Here are a small network's activations along a few directions, averaged over the inputs that share one value of a field.
Values that are neighbours, or in one group, have similar rows; names and order tell nothing.
(in the rows, 500 means zero)
Random noise pushes rows far along 2 fixed directions. That doesn't count. These rows show it; they differ only by the noise:
[522 554 586 584 333 431 565 342 477 423 569 276 467 494 518 545 499]
[304 353 391 588 567 526 563 338 477 539 491 411 748 408 576 483 381]
[415 699 552 591 523 534 530 569 395 672 482 545 619 639 443 350 573]
[513 683 613 587 385 467 546 471 430 536 538 396 487 596 462 449 568]


Values of GORIM:
divak: [436 556 475 553 473 454 576 439 425 598 500 451 528 575 464 431 530]
daka: [455 430 385 486 579 370 596 506 490 557 466 530 677 412 451 451 515]
nulol: [576 663 485 458 615 609 424 816 470 580 451 809 463 675 456 375 635]
gope: [611 837 631 479 445 429 540 681 386 637 509 516 357 676 348 368 772]
gumo: [330 504 562 547 574 670 437 596 468 636 497 617 565 610 418 418 476]
zalo: [211 369 330 549 720 619 479 482 431 719 436 607 864 457 487 385 396]
ruga: [218 542 451 569 702 624 404 514 421 745 425 710 812 603 414 363 406]
lef: [486 311 338 449 594 538 480 620 595 517 433 662 624 364 572 569 468]
pufi: [524 447 542 442 493 577 429 497 594 371 514 521 386 475 558 590 367]
sud: [603 686 575 433 532 607 405 749 513 485 460 671 350 597 496 491 603]
deso: [614 399 411 461 394 356 599 413 581 455 506 389 493 380 581 576 549]
bifop: [570 498 405 370 619 478 511 710 531 604 459 663 515 560 517 425 584]
ziris: [637 728 723 527 435 521 387 545 444 387 531 631 263 629 384 430 514]
bon: [399 422 579 561 511 558 395 405 521 453 438 499 500 471 485 546 403]
kuda: [681 434 420 404 462 429 556 495 546 437 522 426 442 375 554 627 578]
pima: [647 524 617 480 489 571 456 576 552 379 514 535 290 529 552 545 519]
barig: [564 597 437 419 646 520 464 755 468 564 491 764 492 613 547 431 570]
pigok: [457 459 523 561 426 457 512 275 516 442 554 239 421 428 501 571 403]
gatar: [537 614 705 499 473 567 398 564 432 444 495 513 314 635 457 450 514]
dal: [658 551 518 407 359 431 540 568 524 516 493 495 394 496 457 559 633]
vop: [376 443 343 520 613 446 571 464 495 636 480 511 686 473 439 385 475]
GORIM is arranged as a ring.
- List every value one step from barig, in the order listed. => nulol, lef
- List every value one step from gatar, in the order listed. => ziris, bon
- List every value one step from dal, in the order listed. => deso, kuda
- List every value one step from pima, in the order listed. => pufi, sud

Values of PEVOT:
doma: [613 349 364 414 651 479 506 609 520 441 542 608 616 366 626 439 483]
tave: [539 572 520 407 486 543 536 554 709 563 424 599 530 492 588 526 536]
tamiv: [589 625 735 518 380 470 572 496 482 598 553 366 439 626 333 395 621]
mudug: [483 658 448 417 533 500 522 756 506 821 430 525 607 562 451 392 657]
lupev: [608 569 567 467 376 434 579 534 506 551 379 413 468 429 380 454 619]
gil: [406 452 352 537 575 455 498 421 399 563 572 491 633 556 500 321 465]
fufi: [295 583 687 652 534 718 438 552 456 649 429 743 632 633 351 336 533]
getaz: [724 489 675 410 291 422 561 469 541 383 442 487 388 498 489 775 554]
pena: [488 306 559 404 520 509 447 405 529 254 543 493 357 459 499 600 477]
vanu: [349 572 484 665 537 639 439 470 510 449 486 482 595 492 555 419 380]
zire: [722 718 500 508 209 243 517 605 437 439 550 472 291 560 378 534 652]
nir: [561 465 459 591 433 616 430 419 637 307 644 458 309 522 608 655 462]
novo: [460 530 411 532 510 399 552 511 360 683 488 377 555 612 609 480 411]
peres: [530 482 297 513 487 348 610 543 529 558 487 358 507 441 607 522 478]
tof: [562 495 588 527 157 432 552 246 496 419 667 105 388 429 496 733 505]
sugak: [547 425 357 497 454 548 555 543 550 443 487 583 540 473 680 620 539]
tum: [416 416 340 511 569 408 611 406 509 464 455 614 674 388 383 478 561]
kup: [611 722 789 554 240 493 439 451 447 419 618 251 264 510 524 669 444]
gidap: [483 237 612 504 476 633 409 378 621 355 567 389 366 475 535 684 525]
pevem: [562 342 459 513 470 513 402 452 595 219 548 514 380 423 552 536 331]
pipa: [440 453 575 481 552 363 611 396 404 540 521 443 501 510 448 356 519]
kig: [495 585 626 483 779 456 454 555 374 559 497 496 426 487 391 360 425]
zosov: [371 315 306 382 752 473 552 440 478 519 332 784 657 349 535 520 464]
volor: [608 562 537 597 345 454 398 256 510 186 587 306 271 405 482 522 373]
rulo: [566 522 592 395 447 594 390 529 580 405 551 362 389 594 592 692 477]
PEVOT is arranged as a network in which each value has 4 neighbours.
- Fewest steps between tave and pipa? => 4
Each value of PEVOT is a pair of two hidden parts, and every pair occurs once (5 first parts, 5 second parts).
- kig and pena share the first part; kig and vanu share the second. Which value has the first part of vanu and the second part of pena? => nir
- tamiv and lupev share the first part; tamiv and tof share the second. Which value has the first part of tof and the second part of lupev? => mudug
- doma and volor share the first part; doma and getaz share the second. Which value has the first part of getaz and the second part of volor? => fufi

Values of FONU:
pif: [262 698 358 635 779 513 567 641 333 829 359 818 853 588 417 180 633]
lano: [514 251 404 434 565 567 537 433 621 466 427 512 642 331 678 632 395]
tos: [496 462 686 538 404 553 380 299 462 281 593 388 323 502 429 558 347]
gite: [551 488 354 476 572 562 481 710 597 521 411 751 582 452 579 517 537]
rap: [584 580 599 487 281 419 525 396 526 478 606 146 332 507 463 651 549]
fidak: [637 764 562 553 265 347 578 546 398 608 589 335 383 710 383 382 664]
natad: [278 174 298 413 830 635 506 588 530 623 360 840 791 448 517 413 446]
tomin: [408 705 656 584 499 663 389 535 491 469 519 498 362 641 555 466 414]
tek: [621 227 348 389 554 410 521 424 553 276 556 472 469 304 639 678 430]
razem: [456 557 583 497 483 437 501 505 462 620 493 431 518 506 355 412 527]
Each value of FONU is a pair of two hidden parts, and every pair occurs once (2 first parts, 5 second parts).
- tos and pif share the first part; tos and tomin share the second. Which value has the first part of tomin and the second part of pif? => fidak
- natad and tek share the first part; natad and lano share the second. Which value has the first part of lano and the second part of tek? => gite

Values of KULU:
lerit: [569 592 637 502 350 308 604 309 357 495 631 188 357 604 393 477 608]
zasu: [896 718 577 349 293 394 436 831 564 429 591 511 153 605 457 588 665]
pufe: [606 490 560 396 463 562 529 627 636 478 449 558 375 539 558 653 649]
dinin: [346 332  88 473 923 573 511 674 479 567 387 941 851 358 681 414 445]
neke: [274 462 439 533 720 747 375 561 497 626 454 588 674 527 628 433 263]
pir: [287 488 559 554 628 464 523 487 481 661 390 550 663 432 371 328 500]
neki: [517 536 680 572 465 552 348 438 426 312 586 479 308 584 397 520 434]
ledu: [644 475 578 438 477 520 541 495 498 406 460 691 438 555 504 504 589]
zakiz: [195 308 287 590 643 602 514 372 557 722 366 498 958 260 541 442 281]
mab: [394 545 403 604 390 443 588 390 439 605 550 329 584 583 459 431 528]
KULU is arranged as a 2 by 5 grid.
- List every value one step from mab, in the order listed. => lerit, zakiz
- List every value one step from dinin, in the order listed. => zasu, ledu
Each value of KULU is a pair of two hidden parts, and every pair occurs once (2 first parts, 5 second parts).
- pir and neki share the first part; pir and zakiz share the second. Which value has the first part of zakiz and the second part of neki? => neke
- dinin and lerit share the first part; dinin and zasu share the second. Which value has the first part of zasu and the second part of lerit? => mab
